Each row below holds a small network's activations on one input, seen along a few directions.
In each table, some parts of the input vary, and every possible input appears once, in random order.
A made-up example of a description, with smaller parts first: values(2) and (point or line(9) or (ring(5) and line(6))).
Shared parts are said once, and a part with two or three values counts as separate values.

Other details of the inputs shift rows strongly along two fixed directions, in all tables alike. That doesn't count.

Rows:
r1: [  1  -9  17  24 -14  -2   1  11 -13   3   0 -20  30]
r2: [  1  10 -12  -6   2  -6  -8  12  11   3  -9  -6 -13]
r3: [ 18  -5  -5 -16   9 -11  -5  -4   1  -3  -8   3 -23]
r4: [  2  15  -6  -8   6 -18   6 -36   1   0  -7  41 -26]
r5: [  5 -19  14  25 -17   3  -3  21 -21  -9   9 -35  35]
r6: [ 14  -8   8 -10 -14  15 -10   9   2   2   1  -6   3]
r7: [-39  11  26  41   9 -35  27 -40  12   3   7 -13  -1]
r8: [  2  -3  -1  14  -4   0   2  15  -2   2 -14  -2  13]
r9: [ 3 -2  1 -7 -5 11 -2  5 13  0 -4  6 -8]
r10: [ -6  14  -7   7 -25   8  -6  18  -6  -7  15 -26  22]
r11: [ 11 -12  -2 -14   5   6  -9  -7   3  -9  -4  13 -18]
r12: [ -7   2 -13   9   4  -4  -3  14   1  -5 -21   7   7]
r13: [ -3   1  -6  -6  -9  17 -13  22  10  -6  -1  -9   1]
r14: [-36   9  29  36  16 -44  26 -55   8   3   4   0  -8]
r15: [  9 -16  -4 -16   9  19  -4  10 -13   3  15  -8   8]
r16: [ 25   4 -23 -29   4  -3  -8 -12  -7  -8  -9  37 -33]
r17: [ -3  -9  13  -2  -3  16   4   9 -11  12  21 -21  27]
r18: [  2   0  -7 -20  17  14   5   4   4  10   1  18  -7]
r19: [  5  14  -8  -3 -12   0   1  -1   0   0   5   7  -2]
r20: [ -4   5 -14 -19  22  14  -1   7   4   3   0  15  -7]
Each input here is: line(4) and values(5).
- The inputs of r20 and r13 match in every part but the values(5) part. If r18 is changed in the same way as r20 into r13, which row does it become? => r9
- Change only the line(4) part in r14. List by row number the other rows that result. => r2, r3, r7
- Change only the values(5) part in r16. List by row number the other rows that result. => r3, r5, r11, r15
- Change only the line(4) part in r4. List by row number the other rows that result. => r10, r16, r19

Rows:
r21: [-21   1  26  30 -15  -9  17 -16   5  14   3 -21  18]
r22: [ -2  -8 -13  -2  23  -6  16 -13  -4   2   5  18  -9]
r23: [-18   0  24  24 -11  -1   7 -28 -17 -13  29 -23   6]
r24: [ 12  14 -22  -8  -3 -10 -20  16  -7   1 -19  14  -5]
r25: [  7   3   1 -18 -15  20 -15  22 -20   4  20 -36  30]
r26: [ -3  14   3  -9   2   3  12 -25   0   7   7  24  -8]
r27: [ -3  -1   7  -1  26 -16  -2  -9  -5   6 -13  17  -6]
r28: [-17 -12  24  29 -15 -18   7 -22   1  -9   3 -31   9]
r29: [-24 -12  -4  -3  18   6   5  -8   4  -4   2  26  -5]
r30: [ 17  -3 -18 -15   6   2   0  15   8   8 -18  -3 -18]
r31: [ 10 -14  12   4  12 -13   1 -20   0 -13 -12  15 -12]
r32: [-17   8  10  20  -2 -12  21  -4   7  -1  22 -33   7]
r33: [ -5  -6  -6 -11  21  -9  -4 -14  -8   8   3  19  -1]
r34: [ -9   4 -10 -21   5  22  -4   4   5  -8   4  11  -3]
r35: [ 18 -13   6  -2 -23  27  -3  23 -11  15  19 -18  34]
r36: [ -1 -10   2  -6  15  16  -5  18   4  -3 -14  14  -5]
r37: [ 20   0 -18  -8 -20 -11 -14   6  -1 -20 -21  12  -8]
r38: [-13   0  -7   0  14   5  -6  -3  21   2 -18  13 -17]
r39: [ 14  10  -9 -26   2  -2 -18  12   7   9  -1  -1 -10]
r40: [  4 -16   1   3   9  -6  -1 -28  -7  -8   7  18 -13]
r41: [ 19   9  -8   0 -36  11  -6  30  -6   4  -9  -6  20]
r42: [-35   7  18  27  -1  -1   8  -7  19  -7  20 -24  15]
r43: [  2   2   7  -3  -2 -15  -3 -19   9  -9   3   9 -30]
r44: [  0  14   7  -6  -3  -9   9 -15  15  11   1  19 -17]
r45: [ 20  -4   8  -7   2   7   3   6   1  11 -13  18   2]
r46: [ 19  -7  -3 -14 -18  14 -26  40  -7  16  -5 -41  21]
r47: [ 23   6 -24  -1 -20   8  -6  44 -10  -5  -7 -16   9]
r48: [-33  12   6  47  -8  -5   4  -3   3 -13   5 -14  21]
r49: [  4  -4   0   3  28 -11  17  -3  -1  -1 -11  15 -13]
r50: [ 11   7 -19 -23   8  12   7   3  -6  -1   7   3 -11]
- The inputs of r32 and r42 match in every part but one. If r22 is changed in the same way as r32 into r42, which row does it become? => r29
- Describe the family of inputs behind these rows. => values(5) and (point or ring(5))
- Which other rows agree with r23 in the values(5) part? List them by row number. => r28, r31, r37, r40, r43
- Change only the values(5) part in r41. List by row number the other rows that result. => r24, r37, r47, r48
- Start at r21 and move only the ring(5) part, one step at a time. The first step leads to r44. Which rows follow, in order? => r26, r35, r45
